A small network was shown many inputs. Here are its activations along a few directions, one row for each input.
Each table varies a few parts of the input and shows all the possible inputs, shuffled.
Descriptions start from the smaller parts, as in this example, which fits no table here: line(6) and (point or line(11) or (values(3) and ring(8))).
Shared parts are said once, and a part with two or three values counts as separate values.
(in the rows, 128 means zero)

Other details of the inputs shift rows strongly along two fixed directions, in all tables alike. That doesn't count.

Table:
x1: [126 146 121 125 144 145 113 117 134 137 138]
x2: [113 142 132 125 106 127 130 120 137 139 144]
x3: [128 150 132 127 118 135 124 124 143 133 136]
x4: [125 150 125 124 136 147 117 124 137 131 139]
x5: [164  73 212 105 155 132 116 133  79  90 111]
x6: [116 138 122 122 132 130 119 114 134 141 143]
x7: [117 141 130 123 112 127 128 117 140 141 140]
x8: [120 143 129 126 114 131 126 118 137 135 141]
x9: [124 149 135 130 110 141 130 129 143 132 138]
x10: [157  65 221 108 126 117 126 130  77  94 115]
x11: [117 143 132 128 106 132 128 122 137 135 143]
x12: [119 145 128 126 124 130 121 118 137 138 139]
x13: [162   9 126 164 139  71 173 170  91  55  62]
x14: [124 150 133 130 111 137 126 128 143 132 137]
x15: [115 138 120 121 141 134 115 111 133 146 139]
x16: [115 142 126 123 121 128 125 116 135 140 143]
x17: [126 155 130 126 128 141 121 127 140 130 135]
x18: [119 140 123 124 133 136 117 116 134 138 143]
x19: [120 140 120 124 144 135 110 113 133 141 137]
x20: [126 151 130 128 127 138 121 124 140 134 137]
x21: [155  62 213 104 140 112 124 125  75  98 114]
x22: [133  89  31 157 128  72 173 173 109 133  80]
x23: [118 141 125 124 133 138 118 116 136 139 141]
x24: [125 154 130 126 126 144 124 126 138 129 138]
x25: [127 150 131 127 116 138 126 123 141 132 139]
x26: [116 138 118 122 142 132 114 110 131 144 140]
x27: [117 141 129 122 113 125 128 116 137 139 142]
x28: [119 140 121 124 142 140 113 112 133 143 138]
x29: [125  84  43 180 136  88 170 157 147  97  87]
x30: [118 144 127 126 122 133 123 117 134 137 142]
x31: [123  84  47 181 120  88 174 162 150  96  88]
x32: [124 151 135 129 111 144 130 132 143 128 136]
x33: [116 143 133 129 107 134 129 123 140 136 140]
x34: [133  91  39 156 109  67 181 175 112 132  78]
x35: [124 150 133 130 109 140 128 127 140 131 140]
x36: [126 150 130 128 125 141 124 123 137 133 140]
x37: [116 139 123 122 134 128 116 115 137 143 140]
x38: [127 154 131 126 119 139 124 128 143 129 135]
x39: [164  68 210 109 152 132 120 131  80  94 112]
x40: [119 142 124 124 135 134 114 116 136 139 141]
x41: [159  73 196  87 119  96 139 144  45 136 106]
x42: [127 153 131 126 117 142 126 127 141 129 137]
x43: [156  58 206 102 161 116 113 119  71 103 111]
x44: [126 150 130 128 125 142 125 124 140 134 137]
x45: [135  91  34 182 161 109 158 163 147  90  79]
x46: [126 149 127 125 137 149 118 126 140 131 136]
x47: [164  69 210 107 152 131 119 129  77  93 116]
x48: [124 153 134 128 111 143 129 131 140 127 138]
x49: [124 154 135 128 112 141 126 132 143 129 136]
x50: [122 145 109 103 122 113 126 129  99 180 129]
x51: [119 141 120 124 142 138 112 111 131 141 141]
x52: [119 150 122 103  88 107 140 139 106 175 132]
x53: [128  87  42 183 137  94 168 159 147  94  87]
x54: [115 138 124 122 132 132 119 115 136 143 142]
x55: [121 144 129 126 115 128 123 119 140 137 139]
x56: [126 150 121 124 147 146 111 122 137 134 133]
x57: [126 147 123 125 147 143 110 118 136 138 135]
x58: [127 153 132 126 117 143 127 128 143 130 135]
x59: [127 148 133 127 117 139 127 125 142 133 136]
x60: [126 145 123 125 145 147 113 118 136 139 136]
x61: [117 142 129 122 115 123 125 117 140 141 140]
x62: [136  93  36 181 161 109 157 162 144  89  83]
x63: [127 147 126 126 137 141 115 123 139 135 138]
x64: [159  64 216 107 131 120 128 127  79  95 114]
x65: [125 154 131 126 126 146 124 127 140 131 136]
Each input here is: line(5) and (point or (values(3) and line(4))).
The inputs of x27 and x2 match in every part but the line(5) part. If x7 is changed in the same way as x27 into x2, which row does it become? -> x31
The inputs of x8 and x18 match in every part but the line(5) part. If x64 is changed in the same way as x8 into x18, which row does it become? -> x23
Which other rows does x35 become when the line(4) part takes its other values? List them by row number. -> x2, x11, x48
Which other rows does x1 become when the values(3) part takes its other values? List them by row number. -> x57, x60
Which other rows does x49 become when the values(3) part takes its other values? List them by row number. -> x32, x48

Table:
x66: [107 158  70 131 134 124 125 119 145 162 139]
x67: [109 161 103 124  98 118 133 128 141 161 139]
x68: [109 166  94 127  98 118 137 129 144 163 140]
x69: [123 150  96 131 146 137 119 128 141 138 129]
x70: [112 165 109 130  95 130 138 131 152 146 140]
x71: [131 128 124 115 142 124 124 128 108 143 125]
x72: [125 134 137 140 134 145 119 113 150 109 137]
x73: [116 111  22 197 124 101 170 155 178  89  96]
x74: [117 161 105 147 127 150 124 125 166 121 140]
x75: [153  97 159 138 140 135 129 138 121  85 113]
x76: [162  48 112 170 135  99 171 173 115  56  73]
x77: [132 122 185  89 120 126 112 116  86 153 139]
x78: [141  98 163 115 158 135 111 120 104 115 121]
x79: [152  91 169 136 140 137 127 137 116  84 114]
x80: [139 110 139 135 155 137 120 128 128 103 118]
x81: [120 134 121 115 139 127 117 119 116 151 134]
x82: [110 160  99 151 129 148 123 117 175 124 145]
x83: [154  35 112 155 175 100 146 148 103  76  80]
x84: [115 162  93 123 113 124 132 131 130 168 133]
x85: [111 169 102 142 108 144 132 128 165 131 143]
x86: [110 158  81 126 135 128 123 121 138 162 139]
x87: [153  82 170 129 161 132 120 129 107  89 110]
x88: [123 143 127 112 117 123 126 127 112 159 134]
x89: [163  35 117 176 157 103 161 164 115  44  72]
x90: [143  68  71 180 167 106 153 152 141  72  82]
x91: [138 122 203  97 102 132 124 122 103 129 140]
x92: [135 117 192  86 122 122 113 112  82 151 141]
x93: [106 164  86 141  95 119 144 131 163 143 138]
x94: [142 105 177 129 140 142 121 121 123  93 128]
x95: [133  96  63 182 126 107 167 161 153  82  93]
x96: [129 140 134 136 113 140 132 134 143 117 133]
x97: [134 119 174 123 118 139 126 126 123 107 132]
x98: [135 136 156 106 104 123 133 131 106 150 131]
x99: [135 133 162 113 101 130 135 134 120 131 131]
x100: [113 144  96 121 137 125 117 112 133 158 141]
x101: [130 146 137 121  97 131 138 136 133 138 133]
x102: [120 142 110 126 149 139 114 121 135 136 132]
x103: [134 117 152 138 136 144 122 126 135  99 127]
x104: [110 163  70 131 134 128 126 127 141 162 135]
x105: [138 103 168 109 157 138 105 107 107 122 131]
x106: [129 131 207  94 102 134 116 113 110 137 152]
x107: [154  80 157 121 163 123 124 136  93  99 104]
x108: [120 141 129 110 117 122 124 122 112 160 137]
x109: [134 127 206  84 104 124 116 113  90 149 147]
x110: [127 128 123 139 151 142 117 122 143 114 126]
x111: [138 112 185  92 123 123 119 122  80 146 131]
x112: [133 120 193 114 120 142 119 116 120 112 144]
x113: [105 164  87 141  94 123 142 135 162 143 135]
x114: [126 120 148 104 143 128 112 112 105 150 141]
x115: [114 160 116 118  99 122 134 128 133 160 139]
x116: [112 165  94 129  97 120 139 133 143 162 136]
x117: [161  75 153 137 162 123 130 144 104  81  98]
x118: [129 144 112 138 148 142 119 127 147 120 128]
x119: [111 156  88 123 136 130 122 123 133 160 136]
x120: [120 137 118 140 150 145 115 114 153 125 138]
x121: [129 122 138 133 154 143 113 110 139 115 131]
x122: [149 105 147 141 137 136 130 140 127  91 115]
x123: [120 155 131 123  95 133 135 132 140 143 139]
x124: [116 165 101 124  98 122 139 133 139 162 135]
x125: [119 144 166 108  99 129 122 114 129 140 148]
x126: [119 145 162 100 102 122 120 115 116 159 151]
x127: [107 167  90 149 109 137 136 125 172 130 143]
x128: [137 122 129 137 152 139 119 130 134 109 121]
x129: [120  95  40 164 130  84 161 154 134 126  97]
x130: [126 129 117 127 152 136 116 121 129 130 128]
x131: [111 156  84 136 146 139 116 114 155 145 139]
x132: [151  64 104 144 137  87 161 161  89 106  80]
x133: [141 125 150 130 116 138 134 138 129 109 126]
x134: [120 153  95 122 135 129 124 128 126 157 132]
x135: [126 128 174  91 119 123 108 106  96 158 147]
x136: [120 150 100 130 147 139 115 124 142 139 133]
x137: [128 138 207  80 102 128 106 103  96 157 156]
The inputs of x99 and x113 match in every part but one. If x76 is changed in the same way as x99 into x113, which row does it become? -> x97
The inputs of x110 and x121 match in every part but one. If x81 is changed in the same way as x110 into x121, which row does it become? -> x100
What is each input in this table made of? -> ring(8) and line(9)
Which other rows does x93 become when the ring(8) part takes its other values? List them by row number. -> x66, x90, x92, x94, x109, x127, x131

Table:
x138: [110 164 102 139 135 148 116 114 166 137 148]
x139: [153 103 226  78 154 143  97 109  68 131 135]
x140: [ 98 157  86 152 116 130 128 116 179 131 144]
x141: [111 163  68 143 147 142 120 122 159 141 135]
x142: [155 106 244  86 150 160  95 107  87 109 142]
x143: [122 176 107 139 127 160 120 129 165 132 137]
x144: [159  74 137 153 132 115 154 158 116  71  91]
x145: [151  57 116 139 151  91 149 152  90 102  86]
x146: [100 160  88 152 101 124 138 121 177 131 143]
x147: [143  51  97 161 164  98 147 144 114  80  89]
x148: [153  62  92 147 155  92 155 162  95  98  76]
x149: [138  92 236  84 147 139  91  90  82 123 151]
x150: [118 199 193  65 107 161  89  99 110 192 178]
x151: [112 166  85 153 108 134 139 131 175 129 137]
x152: [147  59 128 142 119  89 164 156  98  95  90]
x153: [113 195 197  65 102 156  90  92 113 196 183]
x154: [110 161  84 153 122 139 130 126 175 127 137]
x155: [156  70  92 147 159  98 153 168  96  99  73]
x156: [117 169  64 138 148 138 123 132 149 152 126]
x157: [140  53 102 150 128  76 162 151 101 104  87]
x158: [153  69 105 152 126  94 167 172 101  91  80]
x159: [106 178 148  89 117 143  99  94 128 184 168]
x160: [121 193 160 104 136 181  91 103 148 154 165]
x161: [105 157  67 136 109 112 139 129 149 163 134]
x162: [100 148  65 138 120 110 131 118 150 161 136]
x163: [146 100 248  90 130 147 102 103  95 106 145]
x164: [118 207 198  71 139 191  70  84 126 178 184]
x165: [143  93 250  86 104 127 118 111  80 117 141]
x166: [110 167  79 147  98 126 145 136 165 142 135]
x167: [ 98 156  75 142  93 112 146 127 158 156 138]
x168: [105 158  92 127 134 131 115 108 146 160 146]
x169: [109 161  90 128 138 133 117 114 145 159 143]
x170: [104 156  81 149 133 138 123 116 173 133 143]
x171: [160  75 120 135 143 100 152 169  87 103  82]
x172: [138  50  98 156 154  86 148 140 106  96  90]
x173: [157  90 200 117 141 141 120 130 101  89 117]
x174: [153  98 242  79 112 130 118 122  67 128 135]
x175: [108 169 108 139 103 137 130 119 170 135 149]
x176: [122 175  77 148 106 138 142 150 160 138 126]
x177: [149 100 251  82 107 134 117 114  79 117 141]
x178: [107 157  69 146 144 135 121 118 162 142 138]
x179: [119 173  70 142 108 131 143 152 149 149 124]
x180: [124 175  84 153 114 148 136 142 171 127 129]
x181: [138  50 108 167 153  98 149 142 126  71  93]
x182: [159  71 133 148 124 105 160 165 103  81  86]
The inputs of x141 and x147 match in every part but one. If x144 is changed in the same way as x141 into x147, which row does it become? -> x175
The inputs of x182 and x176 match in every part but one. If x173 is changed in the same way as x182 into x176, which row does it become? -> x143
What is each input in this table made of? -> line(5) and ring(9)
Which other rows does x153 become when the ring(9) part takes its other values? List them by row number. -> x138, x145, x151, x154, x166, x169, x174, x178
